A small network was shown many inputs. Here are its activations along a few directions, one row for each input.
Each table varies a few parts of the input and shows all the possible inputs, shuffled.
Descriptions start from the smaller parts, as in this example, which fits no table here: one of 3 separate values, together with either a single point or one of 9 places along a line or (one of 6 places along a line, together with one of 8 places around a ring).
Shared parts are said once, and a part with two or three values counts as separate values.

Other details of the inputs vary at random and push rows far along three fixed directions, the same in every table; ignore that.

Table:
r1: [-1.53 -0.73  2.83 -2.00  1.71  0.03  1.41 -2.47  0.64  1.92 -2.17 -0.11
  1.70]
r2: [-2.27 -4.39 -2.05 -0.75 -0.25 -3.43  0.29  4.32 -0.43 -1.40  1.23  3.60
 -0.71]
r3: [-1.71 -1.98 -1.54  0.45 -1.29 -2.35  2.09  3.80 -2.27  0.17  6.90  0.27
 -1.92]
r4: [ 1.48  3.22  0.14  0.01  0.80  0.87  4.32  0.07 -0.99 -0.10  7.40 -5.96
  0.57]
r5: [ 5.18  1.42 -0.92  2.22  1.45  3.79 -3.79 -2.49  1.04  0.74 -4.86  0.03
 -0.25]
r6: [-1.65 -0.40  2.35 -0.57  0.72 -0.03  1.72 -1.12  1.30 -0.94 -3.15 -2.70
  1.66]
r7: [-4.05 -2.61 -0.55  1.16 -1.92 -4.23 -0.49  4.12  0.75 -1.46  1.46  3.43
 -0.74]
r8: [-2.23 -1.98  2.57 -1.30  0.43 -0.55  1.17 -0.72  0.61  0.89 -2.37 -0.21
  1.26]
r9: [-1.59  1.81  2.16 -2.73  0.21 -0.42  1.08 -1.34  1.01  0.70 -2.82 -0.63
  2.37]
r10: [-0.86 -1.06 -3.53 -1.35 -2.01 -2.88  1.52  3.48 -2.28 -2.43  7.78  0.88
 -1.79]
r11: [ 0.17  1.89  1.04 -0.89  0.67 -0.51  3.44 -0.67 -1.04  1.74  6.67 -2.58
 -0.18]
r12: [ 1.98 -1.77 -4.49  2.44 -2.33  0.39 -6.61  0.99 -0.17 -1.66 -3.59  5.93
 -2.63]
r13: [ 1.93  4.28 -0.93 -2.49  0.28  0.86  4.81  0.75 -1.77 -0.28  7.14 -4.96
  0.72]
r14: [-1.66  0.71  2.71 -0.43  1.18 -0.75  1.00 -1.21  1.58 -0.46 -2.64 -2.01
  2.36]
r15: [-1.64 -0.81  1.93 -1.43  1.39 -1.97  0.64 -0.52  1.17  0.26 -2.27 -0.16
  1.77]
r16: [ 4.17  2.23 -1.04  1.06  0.16  4.17 -4.84 -4.30 -0.16  0.47 -4.66  0.51
 -0.48]
r17: [-2.11 -0.05  2.81 -0.44  0.70 -0.14  1.33 -1.42  1.06 -0.37 -2.96 -2.44
  1.49]
r18: [ 6.79  2.06 -3.06  3.07  0.17  5.45 -0.82 -0.27 -2.42  0.57  4.12 -2.65
 -2.81]
r19: [-1.04 -0.12  2.80 -1.81  1.50 -0.68  0.99 -1.80  1.45  1.01 -2.28 -0.95
  1.99]
r20: [-4.39 -3.32 -0.46  1.18 -2.35 -3.54 -0.26  3.81  0.30 -1.34  1.01  3.01
 -1.61]
r21: [ 2.02 -2.35 -4.04  3.27 -0.93  0.67 -5.03  2.55 -1.03  0.60 -0.68  5.38
 -3.27]
r22: [ 4.77  3.47 -1.63  1.31  0.10  4.30 -3.73 -2.08  0.66  0.47 -5.55  0.32
  0.12]
r23: [-2.72 -4.36 -1.91 -0.58 -0.45 -3.66  0.12  4.01 -0.39 -0.53  1.24  3.73
 -0.67]
r24: [-1.97  0.60  2.54 -2.68  0.26 -0.60  0.62 -3.74  0.47  0.49 -1.98 -0.10
  1.74]
r25: [-1.55 -0.56  1.60 -0.54  0.91 -1.43  1.25  0.46  1.83 -2.32 -2.70 -1.17
  2.17]
r26: [-1.96 -1.29  1.72 -0.52  0.41 -0.80  1.54  0.24  1.27 -2.22 -3.03 -1.60
  1.25]
r27: [ 6.32  3.21 -1.97  1.74  1.03  5.92 -0.67 -2.17 -2.34  3.23  5.11 -2.72
 -2.22]
r28: [-1.87  2.11  2.53 -2.31  0.22 -0.61  1.23 -1.99  0.90  0.92 -2.63 -0.08
  2.11]
r29: [-2.84 -3.95 -0.86 -0.64 -0.22 -4.70 -0.21  3.88  1.12 -2.35 -1.31  3.65
  0.21]
r30: [ 2.88 -0.05 -3.12  4.02 -1.91  2.14 -2.28  1.51 -2.26  1.50  4.72  2.36
 -4.30]
r31: [ 0.97 -0.47 -2.65  5.02 -2.21  0.13 -4.97  2.07  0.35 -0.45 -0.59  5.14
 -3.23]
r32: [ 2.70  1.79  0.83  3.30 -0.08  4.37 -3.24 -3.42  0.88  1.00 -4.59 -0.06
 -1.23]
r33: [-0.91 -1.44  2.28 -1.48  1.30  0.11  1.84 -1.23  0.62  0.28 -3.00 -1.91
  1.96]
r34: [-1.71  0.24  2.17 -3.13  0.25 -0.40  0.40 -3.17  0.54  0.22 -2.13 -0.67
  1.99]
r35: [ 0.90  4.65 -0.24 -2.15  0.10  0.49  4.14  0.03 -2.01  1.14  7.18 -4.57
  0.62]
Each input here is: one of 5 places along a line, together with either one of 2 separate values or one of 5 places around a ring.
Changing only the place on the line of 5 turns r16 into r34. The same change can be made to r14. Which row results?
> r7
Which other rows agree with r2 in the place on the line of 5? List them by row number.
> r10, r13, r18, r25, r26, r29
Change only the choice among 2 separate values in r16. List by row number the other rows that result.
> r35

Table:
r36: [ 1.99  0.96  1.55 -0.45  1.47  2.56 -3.39 -4.43  1.26  2.49 -7.13  1.88
  1.04]
r37: [ 1.34  3.20  2.02 -0.25  0.74  2.26  1.73 -2.17  0.67  0.46 -0.94 -3.92
  1.52]
r38: [-0.19 -1.25 -1.08  2.49 -1.80  0.51 -3.69  0.47  0.06  0.34 -1.65  3.57
 -2.15]
r39: [ 1.30 -2.20 -2.11  1.20 -0.47  0.46 -3.03  1.27 -0.69  0.63 -2.12  3.94
 -1.64]
r40: [ 1.88  2.38  0.92 -1.84  1.65  2.31  1.61 -2.66 -0.08 -0.09 -1.15 -4.40
  1.97]
r41: [ 0.66  0.09 -1.86 -0.57 -0.55 -0.25  1.76  1.42 -1.69 -0.81  4.91 -0.92
 -1.06]
r42: [ 2.03  1.62  1.89 -2.48  1.83  2.79  1.82 -3.82 -0.31  1.08 -0.62 -4.19
  1.90]
r43: [ 1.97  1.54  1.12 -0.11  0.87  2.51 -3.33 -4.29  1.54  0.48 -7.11  1.41
  1.12]
r44: [ 0.88  0.28 -1.30  1.44 -0.19 -0.54  1.52  2.93 -0.26 -1.28  3.95 -1.58
 -0.94]
r45: [ 0.29 -0.87 -0.73  1.01 -0.04 -0.23  1.57  1.44 -1.03  0.07  5.54 -1.58
 -1.20]
r46: [ 0.62 -0.73 -1.90  0.91 -1.37 -0.26 -4.12 -0.07 -0.01  0.50 -1.37  4.49
 -1.58]
r47: [ 0.52  1.80 -1.72 -0.30 -0.84 -0.72  0.75  1.80 -0.81 -0.39  4.31  0.10
 -0.44]
r48: [-0.58  0.40 -0.21  0.55 -0.62  0.13  1.68  0.93 -1.75  2.09  5.73 -0.43
 -1.71]
r49: [-8.12 -7.34  2.30 -1.64  0.10 -7.23  1.44  4.11  1.98 -1.13 -3.67  4.74
  1.68]
r50: [ 0.91  0.65 -2.34 -0.32 -0.57 -0.27  1.44  2.70 -0.95 -1.22  3.83 -1.02
 -0.62]
r51: [-8.39 -1.63  5.92 -5.19  0.85 -5.73  5.88 -0.44  2.04 -1.06 -2.51 -2.68
  4.95]
r52: [ 0.42  0.13 -1.25  1.43 -0.13 -0.72  1.36  2.25 -0.83 -1.07  4.57 -1.99
 -1.02]
r53: [ 0.62  0.18 -2.37  1.39 -1.33 -0.48 -3.95  0.86  0.04 -0.63 -1.91  3.80
 -1.14]
r54: [ 1.84  1.56  2.39 -0.08  2.20  2.56  2.16 -3.06  0.63  0.11 -0.68 -4.67
  1.46]
r55: [ 0.02 -0.77 -1.24  2.82 -1.81  0.34 -3.19  0.75  0.16 -0.57 -1.97  3.45
 -2.14]
Changing only one part turns r36 into r47. The same change can be made to r39. Which row results?
> r50
What is each input in this table made of?
> one of 4 separate values, together with one of 5 places along a line
Change only the choice among 4 separate values in r38. List by row number the other rows that result.
> r42, r45, r46
Change only the place on the line of 5 in r55. List by row number the other rows that result.
> r37, r38, r48, r51
A walk changes only the place on the line of 5. It starts at r44 and steps to r52. List the rest of the walk in order.
> r54, r45, r49
